A small network was shown many inputs. Here are its activations along a few directions, one row for each input.
Each table varies a few parts of the input and shows all the possible inputs, shuffled.
A made-up example of a description, with smaller parts first: one of 6 places along a line, together with either a single point or (one of 2 separate values, together with one of 5 places around a ring) or one of 11 places around a ring.
Shared parts are said once, and a part with two or three values counts as separate values.

Other details of the inputs vary at random and push rows far along two fixed directions, the same in every table; ignore that.

Rows:
x1: [  9  -3   3  -5 -12 -24  -2  -2  -2  -6   5   4 -27]
x2: [-63  30  23 -15 -34 -42  -2 -19 -21  13  29 -38 -52]
x3: [ 56  18 -10  19 -19   9  37 -11  48 -29 -39  54 -38]
x4: [  5 -26  -8  14  27  28 -11  24  -7  24   6 -28  71]
x5: [ 19 -22  -8  20  14  29  -5  23  -6  19  -4 -14  56]
x6: [-40  -5  13 -17  -2 -24 -19  -2 -33   3  25 -22 -23]
x7: [ 32   7  -9  16 -13  21  14   9   6 -16  -2  28  -8]
x8: [-23  35  17  -4 -47 -21  14  -9 -17 -16  31   8 -71]
x9: [ 26 -32  -9  13  13  13 -12  21  -3  -3   3  -1  32]
x10: [-18  14   8 -17   2 -24   6 -17   3  -1  -5  -2 -22]
x11: [ 63  -3 -20 -16  11  13  13   7  26 -22 -46  50  -9]
x12: [-49  37  16   3 -21 -33  18 -37  15 -11  11  11 -62]
x13: [-75   4  25  -9   0 -34 -29 -18 -38   9  48 -37 -21]
x14: [ 43 -21 -25 -17  39  51  -1  25  10   8 -45  14  83]
x15: [-73  16  22   2 -10 -42 -14 -34 -10   3  40 -17 -48]
x16: [  0 -12   0   9  24   2 -11  -9  14   0  -5   9  14]
x17: [ 56  -6 -16   3  -7  33  11  18  11 -15 -19  34   7]
x18: [ 37  -4  -8   7  -9   8   5   8   7 -20  -9  30 -15]
x19: [ 10 -34   0   7   5  -3 -21  20 -17  34   4 -53  55]
x20: [-22   4   7  11   6 -12   6 -21  13   2   0  -2  -4]
x21: [ 24  -7  -9  24   3  16   7   7  18   9 -15  -3  29]
x22: [ 33 -36  -8  -7  19   7 -15  27 -17   4  -3  -8  40]
x23: [  9 -10  -6  15  13  16  -3   5  11 -13   2  18  11]
x24: [-53  19  14 -10  -7 -10 -10 -14 -29   1  31 -16 -21]
x25: [-58 -23  12  10  16 -16 -31  -2 -27  41  32 -75  52]
x26: [-41 -18  18  -4 -12 -24 -28  20 -53  37  41 -70  27]
x27: [-24  29   4 -19 -13   0   8  -4 -11  -2   4   0 -19]
x28: [-24  29   7 -18 -25  -7   9  -2 -15  -1   4  -2 -37]
x29: [ 30 -12  -4  21   7   7  10  -3  28  -2 -22  11  13]
x30: [ 10  23  -3 -19 -11 -14  15 -17  17 -25 -17  42 -61]
x31: [ 21 -34  -5 -21  33   0 -10  14  -3  21 -26 -22  50]
x32: [-62  45  14   2 -33 -14  11 -24  -7  -5  25   1 -52]
x33: [ -9  42   0 -10 -13  -1  23 -21  23 -15 -19  24 -35]
x34: [ 52  -6 -16  17   1  21  16  13  26   2 -25   8  26]
x35: [ 14  -5  -1  17  11   5  11  -9  29   0 -13   8   9]
x36: [ 43  -2  -8   6 -14  25  10  22   9  -4 -22  19  12]
x37: [ 14  26   5  -3 -36 -26  29 -14  22 -20 -11  26 -64]
x38: [-21 -44   3 -20  45  -3 -41  21 -38  51   8 -81  95]
x39: [-40  24  17 -10 -37 -33   0 -11 -14   9  19 -31 -48]
x40: [ 12 -49   5   5  16 -12 -25  16 -13  33   3 -51  55]
x41: [ 24   4 -12  13   6  34  12   6  18 -15  -6  32  12]
x42: [ -5 -41  -2  17  21  16 -26  25 -28  26  26 -40  66]
x43: [-52  27  20  -8 -13 -36  -2 -34  -3 -12  20   6 -61]
x44: [ 44  -8 -18 -17   8  17   6  14   7 -21 -25  32  -6]
x45: [-36 -14   7 -19  17  -4 -27   9 -43  20  26 -41  33]
x46: [-46   7  23  26 -24 -36  -9 -24  -6   1  38 -13 -51]
x47: [ 48  18 -17  16 -23  31  32  11  28 -21 -25  42 -11]
x48: [-12 -26  -8  -5  33  10 -20   6 -11   6   9  -9  44]
x49: [-80 -14  21  11   5 -16 -34   2 -47  40  51 -75  39]
x50: [ 28  44  -9 -16 -36  14  37   1  20 -28 -26  48 -57]
x51: [-31  36  20   0 -51 -38  13 -13  -7   0  23 -17 -65]
x52: [ 21  11  -6  22 -11  12  14  -5  19 -29  -7  45 -32]
x53: [ 17 -11   3   8  -9 -16  -7  -1   2  -3   1   4 -16]
x54: [-65  16  26 -15  -6 -50 -18 -24 -26   7  39 -26 -47]
x55: [ 30  12 -21  -2  16  30  21  -5  36  -7 -40  32  21]
x56: [ 62 -28 -17 -18  28  15   6  19  17   6 -47  10  40]
x57: [ 29 -22 -14 -24  27  29  -9  25 -18   7 -15  -2  45]
x58: [  8 -52 -17  -9  56  36 -32  28 -23  30   1 -34 108]
x59: [ 39  29 -16 -19   2  19  24  -8  28 -42 -36  71 -41]
x60: [ 31  -5 -16   7  22  31   6   0  25 -22 -23  46  14]
x61: [ 45   6 -13  15  10  20  18  -9  47 -28 -31  59 -12]
x62: [-20   9   9 -15 -16  -9  -4   3 -32   0  23 -15 -27]
x63: [-23  11   1   8  -2  11   0 -10  -6  -6  16   7  -3]
x64: [ 36  15  -6  17 -18  -4  21 -10  31 -30 -15  48 -45]
x65: [ 24 -21 -11  16  27  26  -2  13  18  17 -15 -15  63]
x66: [-41   9  15  -9   4 -27  -2 -23  -4   9  10 -18 -15]
Description of these inputs: one of 6 places around a ring, together with one of 11 places around a ring.
Changing only the place on the ring of 6 turns x30 into x57. The same change can be made to x64. Which row results?
> x7
Changing only the place on the ring of 6 turns x54 into x10. The same change can be made to x1. Which row results?
> x37
Which other rows does x21 become when the place on the ring of 11 takes its other values? List them by row number.
> x2, x19, x25, x33, x34, x38, x39, x51, x55, x65

Rows:
x67: [ 46  11 -20  26  -6  55  24  22  21 -29 -16  53  -3]
x68: [ 25  17 -12  34 -27  36  20   6  17 -35   2  61 -36]
x69: [ 36  -6 -28 -33  56  29  12   2  47 -10 -79  54  50]
x70: [ 24 -33  -5   1  21 -18 -15   7   5  35 -19 -50  45]
x71: [ 46   6   2   9  -6 -13  17  -8  41 -24 -29  37 -46]
x72: [-63  15  17  21 -14 -45  -7 -37   7  21  31 -49 -19]
x73: [-33  20  18  31  -6 -31   7 -27  26 -15  17   9 -50]
x74: [-37 -30  30  18 -11 -58 -28 -15 -16  17  40 -40 -29]
x75: [-20  13 -10 -32  49  -6  -4 -28  16 -12  -7  23   6]
x76: [ 23  31   7   0 -53 -29  22  -6  16 -22  -8  34 -81]
x77: [ 39  20 -11 -58   8   1  11 -11   2 -34 -32  43 -40]
x78: [  2 -36  -9  41  32  27 -18   3   8   6   9   7  55]
x79: [-39  25  14 -41 -27  -3  -4  10 -49  -1   4  -9 -32]
x80: [-51  10  16  23 -26  -6 -13   8 -35  18  55 -35  -3]
x81: [ 13 -72  -6  27  59   2 -37  11   7  24   3 -26  92]
x82: [ -8  19  -3  32   0  14  11 -15  26  -6   5  23   6]
x83: [-38  -8  29  10 -16 -64 -20 -15 -17  27  29 -44 -29]
x84: [ 19   2   2  -5 -29 -21  -3   6  -2  12  -3 -29 -16]
x85: [-60  48   1 -23  11   6   2 -43   6 -24  22  32 -37]
x86: [ 95 -18 -19 -10  -4  20  30  22  30  -9 -56  28  16]
x87: [ 39 -60  -2  -1  22  -5 -34  41 -20  22  -1 -46  57]
x88: [  6  16   8   3 -47   1  24  10 -20  -3  17 -10 -30]
x89: [ 74 -30 -20   1   6  41   1  47 -10   4 -22  11  61]
x90: [-10   9  10  23   2 -19   4 -25  28  -1  -1  10  -6]
x91: [ 10  30  -5  25  -6  29  40 -23  43 -20 -16  37 -11]
x92: [ 37 -13 -26 -49  38  38 -14  27 -39  -5 -12   9  53]
x93: [-11  -5   8  19 -44 -12  -6  13 -33 -10  40  -1 -40]
x94: [ 32 -16 -13 -50  52  -2 -11  -9   5   0 -35  17  22]
x95: [-52  45   3  30 -30  -6  16 -36  18  -4  22  -7 -39]
x96: [-32  28 -10 -33  12  25  -2  -5 -26 -13  24  17  -9]
x97: [-73  -9  26 -48  -8 -55 -34   4 -62  30  21 -64 -18]
x98: [-83  21  16 -19  13   1 -12 -18 -11  13   8 -10   0]
x99: [-29  27  -2  19 -33  11   5   1 -15   9  30 -25  -9]
x100: [ 60 -35 -19   6   8  36  -5  50 -13  -4  -7   2  50]
x101: [-30 -30  27  10 -31 -51 -30   3 -34  12  48 -45 -34]
x102: [ 24  37  -8  16 -32  38  45   3  21 -22  -8  40 -28]
x103: [-11  42   1  39 -15  16  29 -25  39 -39   5  51 -51]
x104: [ 26  25   7   3 -26 -26  38 -26  38 -15 -25  26 -62]
x105: [ 77   2 -30  -2 -17  42  23  29  11  -7 -34  21  23]
x106: [-34 -41  12 -45  41 -32 -36   9 -35  39 -14 -56  50]
x107: [-44 -31   7 -34  40  32 -40  34 -53  44   7 -58  83]
x108: [  7 -46  -3  16  45   0 -10   2  11  32 -11 -42  86]
Changing only one part turns x100 into x87. The same change can be made to x79. Which row results?
> x97
Changing only one part turns x91 into x104. The same change can be made to x98. Which row results?
> x106
What is each input in this table made of?
> one of 6 places around a ring, together with either one of 2 separate values or one of 5 places along a line
Which other rows agree with x73 in the place on the ring of 6? List them by row number.
> x69, x72, x75, x81, x90, x108
Which other rows agree with x68 in the place on the ring of 6? List them by row number.
> x67, x80, x96, x99, x102, x107

Rows:
x109: [ 40  -3 -13 -35  15   2   3   6   8  -9 -35  20  -1]
x110: [ 58 -27 -21 -15  14  33  -5  36  -7   5 -28   6  52]
x111: [-43  23   7  18 -14   2   1 -16  -2  -2  24   1 -19]
x112: [-54 -36  22  -7  -5 -25 -45  28 -78  42  64 -92  34]
x113: [ -2  49  -4  10 -17  16  36 -25  39 -34 -18  60 -54]
x114: [-48  38  11   6 -11 -15  13 -38  13 -12  16  13 -45]
x115: [  5   3 -10 -14  40  15   6 -19  32 -10 -36  36  20]
x116: [ 86 -73 -13  37   4  13 -14  53  -2  26 -11 -36  79]
x117: [ 30 -68  -2  63  18  11 -25  32   0  39  19 -56  95]
x118: [-50  28  24 -14 -42 -40  -1  -8 -32   0  33 -25 -68]
x119: [-10  34   9 -22 -31 -26  17 -17  -2 -17   2  15 -67]
x120: [-73   2  19  21  -8  -9 -21  -5 -37  18  59 -46   4]
x121: [ 80   3 -26 -44  25  23  24   5  37 -28 -77  71  -1]
x122: [-17  27  -2  -4  11  -1  12 -32  31 -18 -13  33 -28]
What is each input in this table made of?
> one of 2 separate values, together with either a single point or one of 6 places along a line
Which other rows does x109 become when the choice among 2 separate values takes its other values? List them by row number.
> x122
Which other rows does x112 become when the place on the line of 6 takes its other values? List them by row number.
> x109, x110, x118, x119, x121
